Each row below holds a small network's activations on one input, seen along a few directions.
In each table, some parts of the input vary, and every possible input appears once, in random order.
A made-up example of a description, with smaller parts first: one of 8 places around a ring, together with either a single point or one of 11 places along a line or (one of 3 separate values, together with one of 6 places along a line).
Shared parts are said once, and a part with two or three values counts as separate values.

Other details of the inputs vary at random and push rows far along two fixed directions, the same in every table; ignore that.

A family of inputs:
r1: -19  -4  12   1   0 -18  20  -7 -18   0 -16   9 -12  -1 -10
r2: -13   3   9  22   6  -3  -5 -14 -15  -7 -18   1   1 -21  -6
r3: -17   4   7  19   6  -2  -6 -16 -17  -9 -15   0   4 -20  -8
r4:  -1 -24   1  27   7   6  -3 -38 -22  -8  -5   8  -4 -13   0
r5:  52  10   7 -15   4  -9  -4  39 -41 -16  22   7  23 -12   7
r6:  51   6 -15 -43   3  -1  -5  44  37   0  44  -8  13  28  17
r7: -18  -5  13   4  -3 -16  20  -7 -17   2 -19  10  -6  -1 -11
r8:  52   2  11 -23   6 -26  14  37 -33 -15  22  11  25   2   8
r9:  -5 -24  -3  18  -7   9   2 -28 -35  -2  -6  15 -12  -7   0
r10: -16  -3   1  15   6   1   1  -3 -22  -3 -24 -11  -3 -14  -7
r11: -20  10 -20  -5 -13  32 -19  -2  42  17   5 -17  -7  16   8
r12:  54  -7   5 -21  19 -28  13  41 -26 -19  16  -3  25   1   0
r13: -18  16 -10 -10 -21  27 -16  -1  39  21   9   0 -21  14   5
r14: -17 -11   5   9   8 -16  19  -6 -13  -4 -23  -8  -2   1  -7
r15: -16   3   9  12  -5   0   2  -4 -25   1 -19   5  -9 -14 -11
r16: -22   2 -17 -11 -10  16   0  -4  49  17   6 -14  -5  29   7
r17: -21   5   6  11  -6   3   1  -7 -29  -2 -15   4  -3 -13  -7
r18: -15   7 -17  -5 -12  29 -17   2  44  19   1 -14 -13  13   4
r19: -22  -2  10   4  -2 -14  20 -10 -22  -1 -15   8   0   1  -7
r20: -15   5  -5  -4 -10   9  -4 -11  59  16   8   0  -7  18   4
r21:  54   3   1 -18  21 -14  -5  43 -36 -19  17  -6  18 -14   1
r22: -17   6  -5  -7  -7   7  -4 -11  59  15  10   0 -12  17   5
r23:  58  20 -10 -27  -1  14 -29  36  36  -1  47   1  21   8  18
r24: -15  -5  13  15   8 -19  13 -16  -7  -5 -16   3   3  -8  -6
r25:  -1 -30 -11  20   5   9   4 -29 -28  -5 -11  -2  -9  -8  -2
r26: -20   8  -8  -5 -11  12  -6 -15  56  15  12  -2  -1  21   8
r27: -13   4   9  18  10  -7  -6 -13 -13  -7 -16   2  -7 -22 -11
Description of these inputs: one of 3 separate values, together with either a single point or (one of 2 separate values, together with one of 4 places along a line).
Changing only the choice among 3 separate values turns r6 into r22. The same change can be made to r21. Which row results?
Answer: r27
Which other rows does r13 become when the choice among 2 separate values takes its other values? List them by row number.
Answer: r1

A family of inputs:
r28: -19  -5   2  25   2   9  -7 -23 -15  -1 -18  -3  -5 -17  -6
r29:  16   4  20   2  16 -31  11  18 -32 -17  -8   5  14 -17 -10
r30: -30 -15   1  24  -3   4   9 -32 -23   2 -27   4 -17 -11  -9
r31: -59   8   4  11 -17   9   5 -22  30  21 -28  -1 -25   8  -8
r32:  13  19  -7 -23  -7  10 -11  25  27   8  19  -6   2  12   8
r33: -13   3  -1   6   0   4  -3   1 -14   0 -14  -5  -4  -8  -5
r34:   9   0  -2 -13   2  -6   6   7  24   2  12  -2   6  17   8
r35:  22 -16   9   4  19 -23  12   6 -38 -18  -3   1  11 -13  -6
r36:  22 -14   4  10  14 -12   4  -4 -36 -14  -1   6   9 -17  -2
r37:  18   0   7   7  17 -16   0  14 -39 -19  -7  -4  15 -22  -8
r38:   7   1  -4 -16  -5  -3   9  11  17   5  12   0   2  19   8
r39:  12  -6  -9 -12  -4   6   1   8  11   4  13  -1  -2  15   6
r40: -46  -6  -6  27 -12  24 -12 -47  21  13 -16   3 -23  -3  -2
r41:  23   8 -14 -11 -12  27 -22  12  17   7  24  -2   4   8  14
r42:  -6  -3  10   0   8 -23  18  -1  -6  -5  -8   2   7   1  -8
r43:  15  18  -6 -19   0   7 -13  21  33   5  19  -7   6   9   7
r44:  13   1  -8  -3 -10  19 -15  -4   3   2  19   7  -1   3  10
r45:   4   4  -1 -18  -6  -5  10  12  18   6  11   2   4  18   3
Changing only one part turns r35 into r39. The same change can be made to r36. Which row results?
Answer: r30
Describe the family of inputs behind these rows.
Answer: one of 2 separate values, together with one of 9 places around a ring
Which other rows does r28 become when the choice among 2 separate values takes its other values? List them by row number.
Answer: r41

A family of inputs:
r46:  45   2  -9 -24  -1  10 -10  26  -7  -4  34   1  14   8   8
r47: -11  -8  10   8   9 -20  15   1 -33 -11 -18   1   5  -5  -9
r48:  40   7  -3 -27  -1  -3   0  35   0  -2  28   1  21  17  10
r49:  -9  -8  11   4  16 -20  16  -4 -31 -12 -16  -4   2  -9 -13
r50: -10   3   5  -4  -9   4   5  -1  16   9  -4   5 -11   9   0
r51:  -4  -1  -8   4  -1  12  -7 -10  12   4   0  -7 -13   2   4
r52: -10  -2  -6   6 -11  14  -5  -9   9   4   1  -3  -1   5  10
r53: -14   2   0   0  -3   0   7  -5  18   6  -1  -8   1  10   7
r54:  -7  -6  20   8   6 -22  16  -3 -33  -5 -14  11  -1 -13 -13
r55:  -7   4  -6   1 -12  15  -5 -13   6   8   0   6  -2   4   5
r56:  -1 -13   2  12   7  -6   9  -5 -42  -4 -18   3  -5 -18  -9
r57:  -7  -5 -12   2   1  12  -6  -9  12   7   0  -7 -10   0   5
r58:  46   7  -3 -28  -1  -5   1  35   3  -2  27   1   9  12   9
r59:  -8  -1  -5   5 -14  17  -2  -9   6   9   0  -1  -2   6   8
r60: -11  -1  -6  -8  -7   4   7   2  13  13  -6  -2 -10   9  -1
r61: -13   7   0  -4 -11   1   7  -6  14   9   3   7  -6   7  -2
r62: -13   7  -1  -6 -11   2   6  -6  13   9  -3   4  -1  10   3
r63: -14   0  -3  -9  -8   6   6  -1  11   9  -2  -3  -7  13  -5
r64:  45   8  -7 -19   4   2 -13  18   2  -9  32   2  22   3  18
r65: -11   4  -1   1  -3  -3   3  -8  24   5   1   3  -1   4  -5
r66:  -5 -10   5  15   7  -7   4  -6 -39 -12 -14   2   4 -11  -6
r67:  -6   1  -6   6  -5  10  -8 -15  16   4  -1   0   3   1   3
r68: -12  -2  -7  -5   3   0   5  -2  18   9  -4  -8  -9   7   2
r69:  -2  -4  -8   7  -3  12  -8  -9  16   5  -3  -6 -10   1  -1
r70: -13   6  -1  -2  -1  -3   4  -9  20   4   4   2  -5   5   0
r71: -8 -4 -8  8 -3 14 -8 -9 13  4 -1 -5  2  6  0
r72:  -5  -3   0   8  -3   9 -12 -13  18   6   3   3  -5  -1  -2
r73:  40   6  -3 -25   8  -7  -2  32   6  -7  29  -4  22  15  12
r74:  -9  -3  12   8   7 -24  16  -5 -32 -13 -12  10   1 -14 -11
r75:  -9  -1  -5   7  -5  13  -4 -12  12   4   2  -7   0   3  10
r76:  -3 -14   0  12   9  -9   6  -5 -39  -9 -17   1  -5 -19  -7
r77:  -1  -8  11  11  14 -23  16  -1 -26 -10 -22  -2  -1 -13 -15
r78: -19  26   2  -1 -10  14 -15  13   9  11  -8  -7  -5  -7  -5
r79:  -9   2  -7   4  -9  11  -7 -13  11   3   6   7  -7   0   3
r80:  43   9  -2 -23   4 -10  -3  27  12  -7  27   2  26   9  10
r81:  -7   3  -5   3 -11  14  -4 -13   8   8   6   9  -7   1   1
r82:  -1 -11   8  21   8  -9   7 -10 -32 -11 -16  -2  11 -18  -5
r83:  48   6  -7 -15   3   1 -13  19   6  -8  35   6  20  -1   8
r84:   1  -8  12  17  13 -10   4 -10 -32 -13 -15   4  -4 -19  -4
r85: -10  -2  -7   5  -1  14  -8 -11  10   4   1  -6  -1   7   5
r86: -14   2   0  -2 -13   4   9  -2  12  10  -3  -3   0  12   5
r87: -16  -1  -4  -8  -5   3   3  -1  13   4  -1  -4  -7  12  -3
r88: -15   1  -1  -1 -10   1   6  -2  15   5  -2  -4   0  11   6
r89: -11   1  -4  -4  -6   0   3   0  16   5  -5  -3 -14  10   0
r90:  -6  -2  -2   5  -7  13  -9  -7  12   3  -1   4 -12   2   5
r91:  -4  -5  18  10  15 -22  15  -3 -26 -12 -18   3  -2 -13  -8
r92:  -9  -3  11   7   6 -24  15  -4 -32 -12 -17   6   6 -11  -6
r93:  -9  -7  18   9   9 -25  13  -3 -30 -10 -13  10  -1 -13 -11
r94:  42   2  -9 -29   4  -8  -1  37   5  -4  27  -1  12  10  11
r95:  -9   2  -3  -3   1   0   4  -3  19   6  -4  -7 -12   9   1
r96:  -9  -1  -7   3 -10  18  -5  -7   4   9   0   0  -3  10   3
r97:  -4  -7 -13   5  -1  12  -7  -7  15   8  -3  -6  -6  -1   0
r98:  -5  -8  19  13  14 -26  12  -5 -24  -9 -15   7   4 -15 -16
r99:  -7  16  14  14  11 -11  -6  14 -29 -11 -23  -8   8 -30 -17
r100:  -6  -6  17   9   9 -21  15   1 -29 -12 -19   7  -4 -12  -8
r101: -20  25   0   0  -7  12 -17  13  12   5  -8  -8  -5  -8  -3
r102: -10  -3  -8   0   0  14  -8 -11  10   3   4  -7  -7   4   1
r103:  -2 -14   5  14  13  -8   4  -9 -34 -13 -14  -3   4 -17 -15
r104:  -7  -1   0   5  -1   9 -11 -15  14   6   6   2  -8   1   3
r105: -8  1  4  1 -1  0  2 -2 25  5 -6  1 -6  6 -2
r106: -13  -2  -4  -4   0   2   3  -3  20   4  -3  -7  -2  10  -8
r107:  -6  -1   0   4 -10  13  -9 -11   9  11   5   8  -9   2   1
r108:  48  -1  17 -13  22 -33   7  29 -36 -21  20   8  23 -11   0
r109:  -3  -1  -8   2 -10  16  -5  -7   7   9  -2   0 -15   4   1
r110:  50   4  -1 -18  -2   8 -11  27  -2  -3  30   9  10   4  13
r111:  47  -4  10 -11  20 -28   9  34 -37 -22  11   1  33  -5  -3
r112: -9 -4 -7 -2  1  0  4  0 22  9 -7 -6 -5  6 -3
r113: -10   2  -7   2 -10  11  -8 -13   9   3   1   4  -2   3   7
r114:  43   5  -1 -20   2  -8   1  31  11  -6  27  -4  27  10  12
r115:  -9  19  14  11  14 -11  -5  12 -32 -12 -21  -9   5 -30 -12
r116: -2 -3 -2  8 -3 12 -9 -9 18  4 -3  1 -7  0  1
r117: -11  -5  -9  -1  -6  15  -8  -8   7   3   3  -4  -8   6   0
r118:  -8   3  -5   5  -2  10  -7 -17  14   3   7   2  -5  -1   3
r119:  -5  -2  -9   3  -7  13  -8  -7   9   4  -1  -3 -15   3   3
r120: -13   6  -1  -3  -2  -2   3  -9  19   5  -2  -1   0   8   5
r121:  -8  -2  -1   4  -7  10 -11 -11  12   6   5   6 -10   2   3
Changing only one part turns r120 into r62. The same change can be made to r91. Which row results?
Answer: r50
Describe the family of inputs behind these rows.
Answer: one of 4 places along a line, together with either a single point or (one of 2 separate values, together with one of 9 places around a ring)
Start at r97 and move only the place on the line of 4, one step at a time. The first step leads to r57. Which rows follow, in order?
Answer: r76, r56
Which other rows does r58 become when the choice among 2 separate values takes its other values? List them by row number.
Answer: r109
Which other rows does r91 become when the choice among 2 separate values takes its other values? List them by row number.
Answer: r84
Which other rows does r98 become when the place on the line of 4 takes its other values? List them by row number.
Answer: r54, r93, r108
